These are the activations of a small neural network, seen along a few directions. Each row is one input.
In each table, some parts of the input vary, and every possible input appears once, in random order.
A made-up example of a description, with smaller parts first: line(6) and (point or ring(9) or (values(2) and ring(5))).
Shared parts are said once, and a part with two or three values counts as separate values.

Other details of the inputs vary at random and push rows far along two fixed directions, the same in every table; ignore that.

Table:
R1: [-21  22  -6  19  -8 -29 -15  -8  15   5  10]
R2: [-26   8 -10  -6 -11 -33 -18  18   2  17   8]
R3: [ 25  -7 -38  27   6  -1  16  41  20   2  -3]
R4: [ 17 -17  -9   2  12  -6  19   3   0  -7 -14]
R5: [ 22 -16 -15   1  -5   7  20   4   0 -29  -9]
R6: [ 11  18 -10  18 -14 -11  16  35  22   0 -21]
R7: [ -7   0  28 -18   8  24 -19 -38  -5  13   0]
R8: [ 18 -13   3 -20   0  33  17  -6  -7 -30  -6]
R9: [-16   5 -20   0  -4 -33 -14   1   8  10  -4]
R10: [ 11  -1  12  13  -2  12  11   9 -15  -3  -1]
R11: [ 40 -30   7  -1  15  33  16 -13  -9 -21 -22]
R12: [ 13  10 -13  12 -13  -7  15  41  29 -22 -18]
R13: [-23 -12  13 -14  17   5 -18 -44  -5  15   0]
R14: [-14 -12  11  -6  19  42 -23 -19 -19  19  32]
R15: [ -8  10  -6   3 -18 -23   2  10  -5   3  22]
R16: [ 18 -32  23  -8   3  33  -2   2  -3  -9 -19]
R17: [-14  16  -6 -18   4 -16  -8 -11 -12   8  13]
R18: [-14  42   5  12  -6 -21  -2 -13  -6  25  19]
R19: [ 16  -2 -33   8  -3 -33  15  29   5 -11 -13]
R20: [  0  14   3  16   4  -1   1 -23 -12   6   4]
R21: [-21  14 -15   8 -17 -32 -11  -9  14  10  10]
R22: [-12  13   5 -12  10 -14   1 -15  -6  19  12]
R23: [ 15 -17  16  -2   5  35   8   3 -13 -33   0]
R24: [-26  22  12  17 -12 -18 -16   0  -1  27  12]
R25: [ -5  21  -9  20  -3 -25  -1  -7   2  -4  15]
R26: [ -9  12  30 -17  13  15 -16 -53 -21  19  20]
R27: [-14  28 -18  10   5  -9 -12   8   9  36  32]
R28: [  4   4  -8  19 -17 -15   8  46  22 -14  -7]
R29: [ 15   9   0   3   0   9  15  12   5 -25  -2]
R30: [-20  -7  20 -28  16  20 -13 -33  -4  11  -2]
R31: [-17  24  -4  23  -8 -25 -11 -10   8  21   1]
R32: [-23 -12  20 -21  -6  27 -20 -29 -11  -3  13]
R33: [ 19 -36   3 -24  10  33  10  12 -22 -30 -15]
R34: [  0 -10  32  -8   9  18 -13 -33 -27  11  15]
R35: [ 11 -10  -7 -13 -11  17  12  16  16 -24 -18]
R36: [  4  -8 -12 -20   0   5   2  18   8 -12 -21]
R37: [ 30 -35   9  -4  11  36   6 -11   4 -18 -33]
R38: [ -9   3   0   3   0 -31   4  15  -6  19  12]
R39: [ 10 -18 -11   6  -7 -19  16  52  19   0 -22]
Description of these inputs: values(3) and (point or (values(2) and ring(6))).
The inputs of R29 and R23 match in every part but the values(3) part. If R7 is changed in the same way as R29 into R23, which row does it become? -> R16
Change only the ring(6) part in R29. List by row number the other rows that result. -> R8, R17, R18, R22, R26
Change only the values(2) part in R25. List by row number the other rows that result. -> R1
Change only the values(3) part in R4. List by row number the other rows that result. -> R22, R38
Change only the values(3) part in R31. List by row number the other rows that result. -> R6, R24

Table:
R40: [-17  44 -11  33 -17 -46  -6  11   8  26  26]
R41: [-21  -6  13 -22   6  16 -16 -32  -7  -6   6]
R42: [ -9   4  23  -9   4  13  -9 -42  -7  -4  -4]
R43: [-48  23  19 -14  -1 -17 -33 -53 -22  22  37]
R44: [ 26 -23   9   3  15  41  10 -11  -8 -16 -10]
R45: [ 15  21 -24  24  -6 -30  17  36  12  10   5]
R46: [ 25 -22   9   2  15  43  12  -8 -13 -17 -10]
R47: [ 24 -17  18  -5   6  44  14  -1 -13 -24  -4]
R48: [ 10  -1 -22   9  -7 -33  15  30   7  -2  -7]
R49: [-25  25 -13  13 -10 -53 -15  24  11  40  19]
R50: [-21  -7  14 -23   4  20 -18 -28  -5  -2   2]
R51: [ 50 -12 -19  21  -5  -1  41  60  11 -18 -21]
R52: [ 22 -18  13   3   7  44   9 -10  -4 -26 -10]
R53: [ 18   8 -15  17  -7 -31  18  21  17   1 -22]
R54: [-21  -5   6 -18   9   4 -18 -26  -6  14   6]
R55: [  8  30 -21  26 -15 -31  15  37  15   4   7]
R56: [ 34 -14 -27   4 -15  -9  29  54  23 -35 -35]
R57: [  6 -30  11 -21   3  42   0   3  -1 -20 -20]
R58: [  7 -30  16 -18   7  43  -1   8  -3 -21 -16]
R59: [-42  19  11 -17   7 -19 -36 -56 -19  31  31]
R60: [-25  27 -22   9 -10 -60 -10   9  14  30  16]
R61: [-17 -15  14 -21  10  20 -19 -25 -11  13   3]
The inputs of R61 and R57 match in every part but one. If R59 is changed in the same way as R61 into R57, which row does it become? -> R56
What do these inputs look like to the network? -> values(2) and (point or line(4) or line(6))
A walk changes only the line(4) part. It starts at R47 and steps to R55. List the rest of the walk in order. -> R40, R52
A walk changes only the line(4) part. It starts at R51 and steps to R45. List the rest of the walk in order. -> R46, R44

Table:
R62: [-14  -1  10 -15   7  16 -14 -31 -21  -5  23]
R63: [  4  12 -10  20  -6 -31  -4  26   4  25   7]
R64: [ -6   7   8 -13   5  -2   2 -15 -19  11  15]
R65: [  1  10  18  -9  -5  10   1 -17  -3  -9  -4]
R66: [  1  23  -2  14 -19 -40   6  13  10   2   2]
R67: [ -5  -2  19 -12  -2  21  -8   1  -5   4   4]
R68: [ 26 -31 -16 -19  14  13  20  20  18 -12 -24]
R69: [ -7   8   5 -15  12  15  -6 -42 -19  -4  18]
R70: [-13   3  26  -9   6  28 -21 -23 -10  18   7]
R71: [ -4 -16  -5 -18   0  -1 -14 -23  -7  -2 -14]
R72: [ -6   4  14  -2  -4  -7  -2 -25 -12   1  10]
R73: [-6 11  0 11  0 13 -2 -4  9  4 -1]
R74: [  3  -1   2  -8   6   2   2   7 -11  13  10]
R75: [ 22 -24   7  -4  -4  22  13  33   2 -19 -17]
R76: [ -1 -12  14   1   4  15  -8  -5 -11  13   3]
R77: [ -6   8  -7  13 -16 -32   2  30   4  20  13]
R78: [ 19 -40 -11 -12   4  12  16  23  22 -17 -25]
R79: [ -1  14 -21  21  -5 -25  -7  26   7  17  13]
R80: [-11  28 -14   7 -20 -24   4  26  14   1  10]
R81: [ 28 -16 -14   7  14  27  24  14   2 -14 -17]
R82: [ 32 -18  -3   7  14  21  26  13  -1  -6 -23]
R83: [ 11   3   7  10   5  -8   1 -16  -5   0  -1]
R84: [ 17 -21 -13 -15 -12  15  10  16  16 -24 -45]
R85: [ -4  17 -23   8  -4 -25   2  28   4  16  19]
R86: [  4  15  -8  27  -4 -34   4  14   7  23   3]
R87: [-9 -6 -3  0 -4  7 -5  7 -5  1 16]
R88: [ -2  33 -14  22 -13 -25   2   9  21   2   1]
R89: [ 33 -10 -14   5  12  20  24   5   3 -26 -18]
R90: [-10  -8  22 -14   9  16 -18 -23 -23  11  19]
R91: [-18  -9   6 -17   4  -4 -16 -15  15  10   3]
R92: [ -2  24 -13  25 -11 -32   1   8  18  -1   3]
R93: [-18  10   6  -8  -4  16 -15  -3  -1   6  17]
R94: [-11 -13   1 -17  -7   2 -14 -20   0  -5 -19]
R95: [-23  -4   4 -13  12 -13 -15 -11 -11   1   0]
R96: [ -6   5  -5  -2  14  12 -11  -9 -11  17  16]
R97: [-11  -4  -6 -15  15 -11   1   4  -7   0  -8]
R98: [-3 -3 -4 -1  2  5 -8  6 -7  0 17]
R99: [ 21 -26  -9   7   2  29  12  27   3 -16 -13]
R100: [ -7   4  28  -1   7  11 -13 -43 -10   0   3]
R101: [ -2   4   7  -3  13   6  -8 -10 -14  25  10]
R102: [ 27 -23   6   5   1  25  10  30   5 -12 -24]
R103: [ -4  25 -14  15 -18 -34   3  13  13  -6   8]
R104: [ 26 -19  -9   2  -4  17  23  13   3 -37 -16]
R105: [ -1  -9  15   8   6  12   1 -17  -8  10  -1]
R106: [  4   0   1  -4   4   7  -3 -21 -10 -16   9]
R107: [-13   3   6   3   2  12 -19  -6  -2   9  12]
R108: [ -9  -7   8  -8   0  21 -11   0  -5  -6  11]
R109: [ -6   3  13  -8   0  -5  -5 -14 -17   5  15]
R110: [ -2   6  17 -16  12   9  -2 -41 -22   4  12]
R111: [ 24 -20   7  -6  -7  17  22  27   1 -29 -21]
R112: [-12  -2 -10 -21   2 -10 -11 -27  -8  13  -7]
R113: [ -2  19 -18  27 -10 -33   5   6  12   3   8]
R114: [ -8  24 -15  17 -12 -16  -7  30  18  17   7]
R115: [ -3 -21   1 -20  13   4 -11 -15   8   4   0]
R116: [ -6  26  -3   6 -21 -30   8  27  11   9   4]
R117: [-11 -19  -4 -16  -6   0 -11 -22  -5  -1 -15]
R118: [ 28 -20   7  12   3  22  19  19   8 -16 -28]
R119: [-23  12 -11   5  -8 -46  -3  30  14   2  -8]
R120: [-34   0  20 -26  11  13 -20 -24  -8  -2  -4]
R121: [  5   0   9  12   0  -6   4 -15  -3   1  -2]
R122: [ -5  -9  15  -9  -3   8   3 -10 -16  -2   7]
R123: [ -5  18  18   4   0   2  -6 -26   1   5  -1]
R124: [ 0  6 -9 -8  4  2  7 -1 -9 -3 13]
R125: [-20  -4  12 -13   2  18 -10 -30 -19  -4  23]
R126: [ 36 -17   1  -1   0  10  22  12  -3 -29 -20]
R127: [ -4  33 -15  12 -19 -28   4  14  17  -3   5]
R128: [ 18 -25  -7 -17   2  20  13  26  31 -18 -31]
R129: [  3  11   8   2  13  -4   1 -30 -11  11   5]
R130: [-1 10 12 10  0  7  1 -4  6 12 -7]
R131: [-29  -8   6 -12   6 -11 -12 -10  -9   2   0]
R132: [ -7  13 -18  29  -8 -26   5  14  12  15   9]
R133: [ -7  19 -14  28  -9 -25   1  16  17  11   4]
R134: [  4  22 -19  25  -5 -34   1   5  11   2   8]
R135: [  1  -5   1   8  12  16  -4 -17  -6   0   5]
R136: [ 19 -18  -4  -4  -6  23  19  27   4 -37 -14]
What do these inputs look like to the network? -> line(5) and (values(3) or (values(2) and ring(6)))
The inputs of R132 and R135 match in every part but the line(5) part. If R99 is changed in the same way as R132 into R135, which row does it become? -> R79
The inputs of R93 and R85 match in every part but the line(5) part. If R130 is changed in the same way as R93 into R85, which row does it become? -> R82
Change only the values(2) part in R65. List by row number the other rows that result. -> R127
Change only the values(2) part in R136. List by row number the other rows that result. -> R111
Change only the line(5) part in R104. List by row number the other rows that result. -> R69, R103, R106, R127
Change only the values(3) part in R115. List by row number the other rows that result. -> R71, R95
Change only the ring(6) part in R76. List by row number the other rows that result. -> R72, R77, R105, R121, R122

Table:
R137: [  2  11  -9  12  -7 -19   4  13  10   6  -1]
R138: [  3   9 -10  12  -5 -20   4  13   8   6  -1]
R139: [ 22 -21   5  -6   6  33  14   7  -4 -24 -14]
R140: [ -3  -5  11  -9   8  19  -5 -24 -12  -5   5]
R141: [ -2  -7  13  -9  11  19  -6 -25 -12  -1   2]
R142: [ -4   1  10  -4   3  11  -5 -18  -7  -3   4]
R143: [-15  19  -2   7  -3 -20  -9  -6  -2  17  19]
R144: [ -5   0  10  -3   4  12  -5 -18  -6  -1   3]
R145: [  4   9 -11  11  -6 -21   6  13   6   5   1]
R146: [ 22 -21   6  -5   5  34  13   7  -3 -24 -16]
R147: [-23 -22  12 -35   8  17 -20 -29  -7  -4  -8]
R148: [ 22 -18   0  -1   4  26  13  14   2 -18 -16]
R149: [ 31 -10 -20  14  -7  -6  27  47  14 -16 -20]
R150: [  6  10 -11  11  -8 -20   9  17   8   0   0]
R151: [-31   7  -9 -13  -9 -34 -18   6  10  19   5]
R152: [  6   8 -11  12  -5 -18   7  21   7   7   0]
R153: [-21  11  16  -4   4   6 -18 -30 -12  14  19]
R154: [-15  17   0   8  -2 -20 -11  -7  -1  21  17]
What do these inputs look like to the network? -> values(2) and (point or ring(8))
The inputs of R152 and R141 match in every part but the values(2) part. If R139 is changed in the same way as R152 into R141, which row does it become? -> R150
Change only the values(2) part in R147. List by row number the other rows that result. -> R151
Change only the values(2) part in R153. List by row number the other rows that result. -> R144
